A small network was trained on made-up records. Each row is its average activation on records with the value named, seen along a few directions.
Values that are neighbours, or in one group, have similar rows; names and order tell nothing.
Random noise pushes rows far along 8 fixed directions. That doesn't count. These rows show it; they differ only by the noise:
[-235 -198  239  159  -61  215   24  -91  156 -251 -296 -211  103 -451
  -53 -174  426  -97   35   38  362  424]
[ 201  179   40  129 -287  200  191   12  -58 -167  -50  111  185  260
  -38   -2 -239  113  184  -30 -200 -293]
[-284 -183 -297 -224  180  163  301   17   40 -452 -298  -63 -163 -360
   -9 -107  230 -205 -135  -45  683  167]
[-115  161 -372   -2   53  -63  -28   38 -395  -31  -36 -188 -213  216
   22  268 -138  343 -266 -165  -43 -317]
[  92 -264 -324  317 -457 -147  104  341  179 -166   18  -62   70 -374
 -243 -547 -739   70 -441  165 -443 -413]
[ 130 -378 -352 -254   83  120  420  594  118 -729 -187  668 -137 -215
 -249 -118  381 -296  259  288  199  -10]
[-429 -138 -477  -64  179 -148   87  -49 -314 -325 -250 -303 -369 -293
   41   26  -77   91 -507 -125  576  107]
[ 120 -211 -266   77   30  -25  269  301 -178 -579 -149  309 -171 -108
 -135  109  231  -65  105  162  326  135]
[ 128  171   53 -138   95  311  274   15  138 -199  -70  280  108  203
   45   54  124 -272  271   -6  365  119]
[  -4  312 -278 -267  331  158   44   88 -384  -50  -23   99 -213  511
   72  587  398  211  137 -180  134 -211]


NIV, 13 values:
bek: [ 248   47  362  433 -225  259 -265   88  446  517  199 -327  431 -140
  -81 -165   56   -7  -50   76 -592 -107]
vore: [ 274 -298 -255  412  -97 -155  128 -280 -334 -217  -45 -399 -131 -489
  -61  472  471  192  -70  -72  438  161]
zibi: [ 324  133   12  332   66  -90  125 -196   13  -40  -25 -195   38  -55
  140   41 -323 -119  -89    7  559  279]
rure: [ 374 -123 -274  561 -393  -82  211  156 -328 -301  133 -235    8  -95
 -186  196   50  402  182   37 -218 -410]
sef: [-139  -47    4  -45   72 -139 -301 -261 -228  306   85 -197 -135  -75
  138  247  241  253  -84  -84 -109   87]
lir: [  30  116   18  401   64 -102  154 -277   13   43  157 -299  -72  -81
   98  126  -83 -208  -85  -85  725  443]
zapon: [-272 -205  169 -118 -254   50  287  -98 -107 -458 -201  180   57  -96
  -73 -244  -34 -119  333    1   -6    1]
fisu: [ -88 -237  510  456 -124 -323 -375 -131 -199  184  130  -18  -36  -45
  -93  156  374  104   77  151 -364  463]
tek: [-296  -78 -102 -486  255 -324   36 -152 -308 -203 -210  118 -240  109
  178  -79 -258  -55  -48  -79  280   32]
batel: [ 345 -145 -412  255 -117 -159  368 -192  123   66  355 -589  -88 -314
 -164  -55 -193  -72 -276 -129  396 -219]
ditog: [ 114   70 -190 -493  284  130  478 -461  117 -190 -120 -180   33 -140
  217  190  118 -340   96 -247  969   23]
nopa: [ 382   10 -583  217  249 -419   12  246 -346  -45  255 -117 -377    7
   56  290 -296  145 -295  101  357  -48]
migif: [-542 -169   78 -651 -219  323  191 -388  311 -255 -538 -261  140 -477
   92 -692 -239   78   58 -139   54 -395]
NIV is arranged as a line.
Name the neighbours of bek, in listed order.
> zibi, rure
Name the neighbours of batel, in listed order.
> fisu
Name the neighbours of tek, in listed order.
> ditog, migif

VAFA, 13 values:
zodet: [-252 -261   71 -100  -63 -289  -72  -11 -193 -282 -135  252 -145 -163
  -13 -115  -25   -7  -20   82   15  285]
zames: [ -95  108  227    2 -176 -189 -374  -43 -186  247   31  -62  -14  172
   22   49 -180  443    4  -68 -732 -339]
zibit: [  17  141  -63  250 -137  -53  188 -153 -469 -349 -128 -119  -77  206
   69  185 -228  205   66 -103  241  -33]
fova: [ -18  -30  -79 -326   92  262   86  147  244  -53 -147  140  122  -79
   27 -166   23 -124  -34   48  -34 -155]
tid: [ 223  -43  -27 -195    5  366  192  -42  391   30  -50 -319  217 -310
  -26 -182  265 -108  210  -49  223 -202]
namub: [ 239  180 -362   47  211    6  274  -10  110  176  264 -124 -102   65
   29  130 -208 -313 -227 -142  500    0]
mozut: [ -57  -44   83  123 -175  285  147  -88  115 -120 -163 -293  175 -283
   14 -124  126  -17   31    6  177  -18]
vomi: [ -12 -190 -196  -48 -145  -87  182   15   25 -169  -22   96  -74 -169
  -97 -110  -39    6  -57    1 -124 -265]
nozus: [  25  -25  134   71   42 -102 -117   -4   60  173  176  201    8  120
    5  -49 -172 -178  -78   92 -113  233]
mep: [ -74  -66  -33 -110    8   24   47  206 -105 -147 -129  186  -49  120
 -116   -2  151  139  178   47 -325 -232]
futo: [  94   71   -7   57  -39  -91 -134 -150  -44  248   99 -215   57  124
   -1  172  -35  170   34  -61 -140 -158]
bimi: [  84   81 -161  359 -105 -103  128 -171 -277 -133   68 -333  -98   47
   -6  156 -128  197 -141 -105  301   18]
geleb: [  -2  172  543   19 -146  249  -67  -44   33 -172 -157  531  253  318
   81   19  156  -99  483   96 -133  342]
VAFA is arranged as a line.
Name the neighbours of vomi, in listed order.
> zodet, nozus
Name the neighbours of mozut, in listed order.
> zibit, geleb
Name the neighbours of bimi, in listed order.
> namub, mep
Name the neighbours of tid, in listed order.
> zames
